A small network was trained on made-up records. Each row is its average activation on records with the value named, seen along a few directions.
Values that are neighbours, or in one group, have similar rows; names and order tell nothing.
In the rows, zero is written as 500.
Random noise pushes rows far along 3 fixed directions. That doesn't count. These rows show it; they differ only by the noise:
[484 374 583 650 486 510 387 422 614 592 508 403 385 558 548 713 542 532]
[378 465 530 469 451 530 459 371 473 690 573 500 117 572 392 629 516 530]
[530 450 512 540 419 479 486 393 518 553 537 468 282 492 542 544 436 481]
[717 573 344 705 447 543 699 473 467 452 495 538 388 431 494 244 475 495]
[468 448 504 736 553 607 481 467 570 653 501 460 348 607 387 631 672 600]


Field TULUM:
lote: [522 728 498 589 564 594 558 593 542 294 567 572 690 525 486 458 573 513]
goti: [416 628 443 381 507 576 696 487 373 608 687 522 247 538 364 308 600 650]
gofo: [613 586 383 505 565 532 641 592 605 582 535 555 591 443 459 372 491 372]
bapo: [404 648 377 270 520 479 662 399 293 513 672 620 222 572 253 334 541 712]
lok: [531 395 648 676 565 464 404 520 580 521 500 321 576 559 552 647 563 595]
kem: [425 521 338 442 496 519 654 655 444 593 443 582 536 547 359 238 466 545]
zusu: [445 681 358 339 489 527 699 667 445 678 487 635 485 446 314 254 514 497]
gek: [492 281 611 375 483 449 381 503 482 332 421 495 486 449 711 622 318 319]
gabuf: [413 698 337 612 679 767 582 581 395 534 528 659 558 632 253 414 884 751]
doda: [414 757 586 348 558 565 418 414 423 509 444 584 530 486 250 524 658 480]
siv: [460 334 537 605 620 566 435 688 582 433 365 385 902 533 615 603 523 543]
pil: [383 614 509 323 518 457 324 435 482 629 497 601 551 498 393 530 567 371]
vubuv: [618 480 498 590 519 439 510 436 454 516 479 509 453 407 546 483 479 509]
zov: [328 364 511 502 480 580 505 585 442 448 343 513 606 580 363 505 586 507]
kavip: [478 398 535 537 478 425 440 473 453 532 487 463 386 562 520 726 421 456]
TULUM is arranged as a ring.
Question: Going along TULUM from kem by way of its neighbour zusu, in what order are lote, doda, pil, zov, kavip met?
Answer: pil, doda, lote, kavip, zov
Question: Which values are neighbours of lok? Give them in the order they are listed.
Answer: goti, vubuv
Question: How many steps from neighbour to neighbour lead from gofo to siv, at the fewest?
Answer: 3

Field BIGA:
tib: [516 463 488 526 574 735 663 383 423 317 652 395 731 508 275 472 662 695]
vof: [317 477 591 169 407 342 157 509 704 241 584 601 575 465 764 639 170 224]
rep: [700 421 517 754 375 480 603 502 320 396 366 451 471 381 518 244 465 333]
mabem: [649 596 563 541 504 413 529 451 492 242 633 401 582 638 800 417 491 609]
daf: [365 372 572 423 375 387 357 448 322 558 428 555 123 535 463 615 283 633]
nom: [380 769 319 298 663 608 678 591 482 575 553 781 272 626  86 438 585 328]
bup: [754 591 318 653 438 383 537 387 537 592 549 663 452 396 581 373 533 482]
fabo: [626 560 352 506 571 723 662 571 522 127 501 682 682 456 464 385 589 489]
zefu: [480 621 520 185 321 235 551 605 529 539 354 535 536 436 593 312 324 280]
tal: [304 286 605 583 411 581 451 651 552 715 436 265 597 611 641 780 414 565]
nubak: [532 746 465 503 661 625 625 404 370 732 604 538 424 582 160 223 901 803]
lifu: [420 467 252 548 657 592 611 746 565 709 425 586 523 511 208 316 590 532]
ruped: [538 596 610 574 461 342 367 338 589 646 589 384 579 482 556 752 611 600]
liv: [727 277 378 568 435 376 699 604 479 148 431 502 569 274 772  94 208 409]
bor: [539 662 535 316 373 576 575 241 177 705 487 475  38 258 593 507 225 297]
BIGA is arranged as a ring.
Question: Going along BIGA from bup by way of its neighbour ruped, in what order are rep, nom, tal, lifu, bor met?
Answer: nom, lifu, tal, rep, bor
Question: How many steps from neighbour to neighbour lead from tib to daf, at the fewest?
Answer: 7
